These are the activations of a small network on made-up records, seen along a few directions, one row for each record.
After each row come some of the record's fields: M, F, J, W, B, H.
A field that a record lacks is written absent.
Other fields move the rows too, some of them a lot.
In the rows, 500 means zero.
Strong random noise was added to every row along 9 fixed directions; ignore it. To show where, here is one row again and again, with new noise each time:
[605 728 354 180 431 492 309 404 322 679 304 721 547 492 322 220 584 353
 561 724 446 337 479 600 538 282 471]
[526 683 594 409 481 497 335 474 312 547 461 430 443 263 250 472 648 546
 362 507 404 551 585 457 499 311 458]
[527 571 461 344 431 406 513 532 564 621 544 486 592 481 434 429 645 323
 573 528 385 450 539 463 398 712 198]
[621 312 336 481 568 529 420 578 520 575 468 532 448 594 712 588 376 460
 630 469 578 466 514 603 578 675 576]
[557 442 300 443 543 692 319 568 387 553 542 542 454 452 448 518 417 520
 552 590 447 528 629 651 497 481 614]
[662 487 405 403 491 595 317 549 451 554 503 682 453 409 466 541 432 513
 517 624 490 475 474 659 427 425 608]
[549 604 556 486 567 492 513 555 554 524 476 546 481 505 555 508 444 531
 461 595 499 463 366 560 436 459 501]
[650 385 481 439 478 581 373 591 461 578 532 473 511 529 500 584 493 514
 696 424 566 477 544 572 637 631 576]
[609 646 539 422 508 526 451 601 523 573 549 477 478 511 449 505 544 479
 476 523 397 478 438 604 444 557 371]
[654 623 496 710 522 370 752 406 598 444 552 454 334 713 717 456 294 424
 474 446 402 394 500 434 361 343 285]
[335 547 290 318 514 456 434 406 403 601 387 594 595 339 396 308 572 358
 492 727 434 479 638 418 401 456 413]

[595 597 543 450 429 382 628 479 622 510 603 541 480 527 520 514 562 391
 460 447 395 466 390 506 383 554 281] -> <M:m1 F:f1 J:j5 W:w4 B:b1 H:h1>
[339 659 637 507 547 643 611 658 589 452 639 373 599 571 377 499 554 585
 515 598 406 533 424 553 464 559 449] -> <M:m1 F:f1 J:j2 W:w2 B:b4 H:h4>
[587 430 569 546 425 634 424 396 304 458 539 549 492 436 287 436 466 601
 692 467 588 469 705 464 582 223 728] -> <M:m3 F:f2 J:j1 W:w3 B:b2 H:h3>
[360 428 496 609 648 574 634 539 635 419 637 425 571 494 659 526 349 580
 610 567 577 493 412 502 513 593 641] -> <M:absent F:absent J:absent W:w3 B:b2 H:h3>
[607 617 687 398 463 352 343 390 393 555 373 540 448 254 381 516 653 553
 379 452 569 473 417 398 555 295 540] -> <M:m2 F:f1 J:j1 W:w1 B:b1 H:h1>
[452 559 621 622 612 410 535 474 453 440 445 401 367 422 595 515 437 623
 374 441 609 487 420 393 616 323 593] -> <M:absent F:absent J:absent W:w4 B:b4 H:h4>
[482 564 670 665 374 535 696 354 457 312 587 420 578 627 428 531 470 544
 598 348 537 498 542 411 612 279 561] -> <M:absent F:absent J:absent W:w2 B:b4 H:h1>
[680 368 485 663 499 352 693 389 623 429 549 541 399 655 832 552 299 434
 611 348 609 399 404 406 528 497 498] -> <M:absent F:absent J:absent W:w1 B:b1 H:h1>
[499 666 345 529 478 515 637 374 484 489 484 572 481 668 536 319 364 416
 471 612 370 399 554 513 455 245 411] -> <M:m1 F:f1 J:j5 W:w1 B:b1 H:h4>
[498 335 270 460 504 543 402 375 354 538 494 504 510 460 542 412 413 459
 714 495 593 435 690 424 692 444 670] -> <M:absent F:absent J:absent W:w1 B:b1 H:h1>
[557 557 566 371 476 466 452 486 446 546 520 435 533 465 411 466 612 455
 591 430 480 470 495 517 584 508 457] -> <M:m1 F:f1 J:j2 W:w3 B:b2 H:h3>
[503 503 600 628 616 393 613 426 605 357 550 528 393 372 727 590 365 563
 412 505 611 474 318 448 423 367 623] -> <M:absent F:absent J:absent W:w2 B:b4 H:h4>
[455 594 666 555 574 504 558 497 464 517 482 406 534 524 414 407 497 576
 522 534 533 478 488 430 566 401 570] -> <M:m3 F:f1 J:j5 W:w3 B:b2 H:h3>
[644 552 707 401 295 454 528 551 592 591 562 496 634 626 324 479 603 457
 693 437 504 408 470 450 520 635 324] -> <M:m1 F:f2 J:j5 W:w1 B:b3 H:h2>
[352 442 387 681 451 527 608 435 427 477 517 222 500 665 511 476 433 528
 548 369 430 601 797 356 685 575 388] -> <M:m2 F:f2 J:j3 W:w1 B:b1 H:h2>
[436 288 537 616 596 386 595 527 577 507 413 419 488 522 725 608 404 572
 611 429 688 483 497 341 589 638 602] -> <M:m1 F:f2 J:j5 W:w4 B:b3 H:h2>
[586 740 673 562 516 501 563 538 500 522 399 418 444 747 475 437 529 572
 418 442 420 439 407 607 565 405 437] -> <M:m2 F:f2 J:j1 W:w3 B:b2 H:h3>
[638 660 738 540 411 402 513 431 463 463 571 457 394 342 348 534 526 633
 430 425 485 452 436 398 493 232 505] -> <M:m1 F:f1 J:j5 W:w4 B:b3 H:h2>
[561 559 537 562 486 487 608 460 529 459 568 424 439 522 499 495 487 432
 522 426 466 491 516 460 462 476 369] -> <M:m2 F:f2 J:j2 W:w2 B:b4 H:h4>
[754 541 303 485 484 533 358 375 321 527 426 661 307 541 552 428 334 465
 504 532 467 399 558 612 517 159 602] -> <M:m2 F:f1 J:j2 W:w1 B:b1 H:h1>
[557 452 388 384 463 580 413 508 438 539 594 497 520 520 473 444 537 378
 678 446 515 429 570 571 612 592 477] -> <M:absent F:absent J:absent W:w2 B:b4 H:h4>
[405 428 520 533 683 529 393 495 328 498 402 321 457 426 459 514 549 579
 447 414 559 592 690 382 549 423 628] -> <M:m3 F:f1 J:j4 W:w1 B:b1 H:h1>
[485 452 389 572 516 638 430 621 469 540 500 368 457 603 496 546 455 604
 500 487 474 536 595 585 633 573 544] -> <M:m2 F:f1 J:j1 W:w4 B:b4 H:h4>
[600 549 493 686 597 566 570 579 569 447 543 454 320 629 644 540 278 563
 393 494 426 532 469 576 351 449 482] -> <M:m3 F:f2 J:j3 W:w1 B:b3 H:h2>
[480 521 545 504 479 491 521 573 569 532 505 417 554 558 521 578 564 482
 435 419 437 531 431 572 496 709 378] -> <M:m2 F:f1 J:j1 W:w3 B:b2 H:h2>
[541 320 185 615 411 466 566 422 526 538 599 449 438 576 613 514 415 303
 529 394 334 521 780 445 359 666 257] -> <M:m2 F:f1 J:j1 W:w1 B:b2 H:h2>
[446 570 487 401 523 591 546 423 424 531 511 441 590 517 380 299 567 449
 678 551 536 412 538 423 621 411 516] -> <M:m2 F:f1 J:j1 W:w1 B:b4 H:h4>
[607 641 700 351 470 508 388 547 453 531 504 519 517 421 401 525 658 528
 537 419 562 487 275 606 655 486 594] -> <M:absent F:absent J:absent W:w2 B:b2 H:h3>
[423 290 568 492 478 423 649 492 744 442 497 674 730 490 668 606 447 486
 666 562 688 447 321 457 498 680 608] -> <M:m1 F:f1 J:j1 W:w3 B:b2 H:h4>
[522 453 296 543 738 600 288 565 397 519 369 535 247 436 687 613 309 659
 261 542 546 560 435 710 547 381 783] -> <M:m2 F:f1 J:j1 W:w4 B:b3 H:h2>
[361 748 617 364 674 253 629 485 600 538 332 475 567 493 588 345 656 370
 311 594 458 463 272 457 337 556 262] -> <M:m3 F:f1 J:j3 W:w3 B:b2 H:h3>
[237 603 491 438 555 510 539 352 400 449 450 401 580 340 370 347 560 494
 531 577 533 530 594 350 605 363 552] -> <M:m2 F:f2 J:j3 W:w2 B:b4 H:h4>
[406 354 339 419 553 532 470 550 519 517 436 500 595 595 574 517 509 418
 592 511 533 576 548 550 586 779 507] -> <M:m3 F:f2 J:j3 W:w3 B:b1 H:h1>

Which values does each new row have?
[566 210 224 524 511 514 389 388 447 536 404 710 435 526 697 526 287 482
 617 572 620 445 617 479 576 432 730] -> <M:m1 F:f1 J:j1 W:w1 B:b1 H:h1>
[591 762 833 566 469 466 685 441 589 465 493 533 551 682 496 409 450 615
 545 520 598 370 210 476 564 251 513] -> <M:m2 F:f1 J:j1 W:w1 B:b1 H:h1>
[583 424 384 456 487 488 453 541 511 566 491 476 410 608 609 536 477 435
 555 439 496 429 509 571 630 621 475] -> <M:m1 F:f1 J:j5 W:w2 B:b4 H:h4>
[515 471 626 526 302 256 565 397 542 556 385 521 584 449 431 491 596 502
 581 457 593 422 505 221 547 504 400] -> <M:m2 F:f1 J:j1 W:w4 B:b3 H:h2>
[603 420 582 428 546 412 440 470 462 534 360 513 529 535 533 476 550 469
 652 415 653 433 494 455 587 528 572] -> <M:m3 F:f2 J:j3 W:w3 B:b2 H:h3>
[406 376 300 333 408 468 457 346 426 501 422 755 632 375 433 369 534 309
 618 648 541 464 639 458 414 387 544] -> <M:m1 F:f1 J:j2 W:w2 B:b2 H:h4>
[498 579 612 617 508 441 496 627 632 519 548 481 410 388 541 576 429 669
 340 626 461 499 338 455 397 545 500] -> <M:absent F:absent J:absent W:w4 B:b3 H:h2>
[398 237 534 546 360 537 477 484 480 465 596 505 653 314 374 656 528 573
 604 463 579 615 685 339 480 594 587] -> <M:m1 F:f1 J:j5 W:w1 B:b1 H:h2>
[478 511 474 435 405 551 362 478 442 527 493 668 536 323 298 483 518 564
 461 658 513 502 522 495 379 366 569] -> <M:m2 F:f1 J:j1 W:w4 B:b3 H:h2>
[515 532 599 549 454 487 484 434 400 485 366 456 504 515 429 496 505 626
 529 410 628 470 496 421 716 295 652] -> <M:m2 F:f1 J:j1 W:w4 B:b3 H:h4>
[320 610 402 545 589 596 488 500 431 443 508 458 501 378 463 480 471 567
 280 599 390 606 572 520 458 367 542] -> <M:absent F:absent J:absent W:w1 B:b1 H:h4>
[377 612 593 444 391 453 538 462 522 522 532 556 641 397 309 364 555 529
 571 652 529 426 469 348 450 428 457] -> <M:absent F:absent J:absent W:w4 B:b3 H:h2>
[765 743 756 536 370 346 576 502 594 575 499 462 450 728 476 494 583 488
 517 366 440 377 332 473 546 477 256] -> <M:m2 F:f1 J:j1 W:w1 B:b1 H:h1>
[435 615 624 525 569 608 516 506 529 413 642 441 504 345 384 545 539 591
 432 543 474 546 450 524 381 392 547] -> <M:m2 F:f1 J:j1 W:w2 B:b4 H:h4>
[411 467 225 461 605 768 386 602 426 481 512 539 485 613 597 536 365 506
 455 601 449 548 496 807 558 558 700] -> <M:absent F:absent J:absent W:w2 B:b4 H:h2>
[478 558 533 507 529 278 664 425 627 517 394 616 514 573 660 405 446 393
 468 603 486 396 343 434 387 480 367] -> <M:m1 F:f1 J:j2 W:w3 B:b2 H:h3>
